These are the activations of a small neural network, seen along a few directions. Each row is one input.
In each table, some parts of the input vary, and every possible input appears once, in random order.
Descriptions start from the smaller parts, as in this example, which fits no table here: line(4) and (point or ring(11) or (values(2) and ring(8))).
Shared parts are said once, and a part with two or three values counts as separate values.
In the rows, 128 means zero.

Other details of the inputs shift rows strongly along three fixed directions, in all tables alike. That doesn't count.

Rows:
row 1: [145 142  90 116 130 125 107 119 134  95  80 136  80  92]
row 2: [155 142 138 106 117 114 131 135 164  75 126 117 101 222]
row 3: [ 64  92 164 161  33 128 123 151 116 220 106 151 159  31]
row 4: [168 143 110  98 111 158 116 143 128 108  86 113  99 101]
row 5: [163 142 120 152 136 130 103 138 126 122  99 123 102  87]
row 6: [114 129 107 136 175 120 201 111 105 182 134 132 133 103]
row 7: [145 135 117 118 130 126 129 135  94 150  85 100 135 103]
row 8: [173 115 139 101 110 147 103  76 105 109 116 123 140  84]
row 9: [ 40  93 179 167  76 111 142 158 134 205 182 165 163 161]
row 10: [148 149 107 120 129 154  82 136 110 104  99 120  77 104]
row 11: [154 132  93  82 127 103  93 149 183  44 100 138  99 211]
row 12: [133 159  96  95 131 153  99 146 132  87  98 115 123  89]
row 13: [107  86 162 154  34 133  77 187 205 115 135 174 123 132]
row 14: [147 149 145 122 121 103 130 128 144  84 119 123 101 211]
row 15: [148 135 148 153 167  98 166 135 156 126 169 121 130 217]
row 16: [115 136 126 147 171 140 168 116  81 188 151 105 123 117]
row 17: [159 113 132 103 130 168  81  87 103 113 140 130 129  86]
row 18: [144 141 130 156 179 116 168 135 103 195 139 118 154 105]
row 19: [114  61 193 159  49 117  79 116 176 123 174 179 167 126]
row 20: [141 127 123 105 127 160  98  77 114  86 134 125 156  74]
row 21: [114 132 119 140 174 129 153 131  68 191 139 102 147 125]
row 22: [121 137 140 125 163 128 165 141 130 131 181 128 123 232]
row 23: [104 148 137 121 166 120 182 133 144 100 175 122 146 216]
row 24: [ 85  55 163 133  25 112  86  99 179 111 158 195 153 114]
row 25: [ 94 145 125 147 174 133 185 109  93 161 145  99 148 100]
row 26: [150 142  82  93 131 131 109 136 144 107  84 138 100  91]
row 27: [110 155 115 139 147 136 132 118 101 115 111 110 121  82]
row 28: [142 128 126 161 179 109 159 136  94 191 130 105 161 110]
row 29: [118 131 123 128 164  89 184 112 155 118 157 135 118 218]
row 30: [129 146  93 100 133 147  90 148 122  84  89 101 129  95]
Description of these inputs: values(5) and (point or line(5)).
Q: Change only the line(5) part in row 16. List by row number the other rows that result.
A: row 9, row 10, row 21, row 22

Rows:
row 31: [114 112 157 143  86 154 111 146 136 141 141 127 135 109]
row 32: [152 154 114 107 122 140 104 109 116  99  95 120  94 100]
row 33: [163 131 125 137 147 137 144 123 131 140 127 123 119 102]
row 34: [136 134 114 108 129 158 131 120 116 107 112 101 118 111]
row 35: [182 127 103 102 131 140 103 123 131 112  99 136 113 100]
row 36: [119 106 147 153 101 124  93 143 144 135 132 135 155 104]
row 37: [107 123 150 143  86 124 115 142 139 128 122 144 152 100]
row 38: [152 126 103 115 132 136  96 108 116  95  95 115  97 101]
row 39: [135 164 118 135 179  96 164 151 122 130 123 107  95 219]
row 40: [ 99 125 145 131  80 120 112 134 143 125 115 139 149  95]
row 41: [128 148 116 124 155 146 139 124 114 126 135 134 124 102]
row 42: [148 139 116 112 133 127 104 103 105 121 107 124 110 114]
row 43: [ 91 118 167 166 104 115 149 117 110 168 146 147 139 122]
row 44: [117 139 102 123 157 144 145 115 123 112 129 120 118 106]
row 45: [154 128 128 146 157 129 120 111  99 146 132 114 118 110]
row 46: [ 95 152 102 149 180 117 182 160 100 187 134 115 122 129]
row 47: [136 143 117 136 160 152 131 129 126 127 142 123 119 101]
row 48: [147 151 127 108 182  92 156 107 123 106 147 114 157 207]
row 49: [103 103 106 115  89 147  76 137 156  92 114 149 113  94]
row 50: [171 107 132 111  99 123  80 147 194  71 132 150 106 183]
row 51: [157 134 121 122 137 132 103 113 103 120 111 129 111 113]
row 52: [125 128 166 155 125 110 135 127 150 111 164 134 118 201]
row 53: [109 113 140 132 128  93 137 125 155  98 149 130 157 199]
row 54: [151 162 105  96 152 132 127 177 139  97 106  98  93 208]
row 55: [ 92  96 147 154 105 111 174 116 139 166 143 143 144 116]
row 56: [109 106 144 117 119 118 137 125 141 108 159 125 143 209]
row 57: [113 102 148 126  85 143 101 139 120 144 133 140 146 116]
row 58: [139 132 119 102 136 143 124 112  96 143 124 110 139 117]
row 59: [116 144 141 124 154 133 178 105  84 172 147 106 151 128]
row 60: [126 125 136 121  98 116 106 125 167  57 127 135  94 192]
row 61: [124 125 150 119 113  99 158 119 164 117 153 150 132 197]
row 62: [ 85 125 133 128  94 136 118 130 144 131 137 153 129 102]
row 63: [157 128 112 105 143 121 137 106 120 141 115 131 128 114]
row 64: [ 96 107 156 155 114 105 138 129 118 166 146 144 178 120]
row 65: [ 83 107 144 151 124 122 139 127 120 169 165 159 156 120]
row 66: [ 93 129 125 147  91 113 112 187 149 143  90 129 127 113]
row 67: [130 141 114 128 148 126 145 116 121 109 111 105 139 106]
row 68: [141 146  95 132 145 119 153 161 128 162  91 118 102 120]
row 69: [140 129 113 132 166 145 118 126 120 136 145 126 126 103]
row 70: [123  88 123 124  82 125 106 128 159 119 112 149 123 106]
row 71: [150 145 129 142 151 134 129 130 124 123 124 107 140 100]
row 72: [143 141  93  92 140 148  92 120 125 102 112 132 111  96]
row 73: [156 137 126 127 151 128 164 114 115 148 125 131 129 109]
row 74: [124 141 145 134 158 140 177 115  81 170 149 111 152 128]
row 75: [124 101 148 135  93 147  94 143 133 140 142 129 139 121]
Q: Changing only one part turns row 58 into row 42. The same change can be made to row 34. Which row results?
A: row 60
Q: What is each input in this table made of?
A: values(5) and (point or (values(2) and line(4)))
Q: Change only the values(2) part in row 55. List by row number the other rows that result.
A: row 70
Q: Which other rows agree with row 48 in the values(5) part? List them by row number.
A: row 36, row 37, row 40, row 53, row 64, row 66, row 67, row 71
Q: Change only the values(5) part in row 75. List by row number the other rows that result.
A: row 36, row 45, row 50, row 69
Q: Start at row 34 and move only the line(4) part, one step at a time. The first step leads to row 59. Which rows follow, in order?
A: row 74, row 31
Q: Change only the values(5) part in row 54. List by row number the other rows that result.
A: row 39, row 46, row 66, row 68
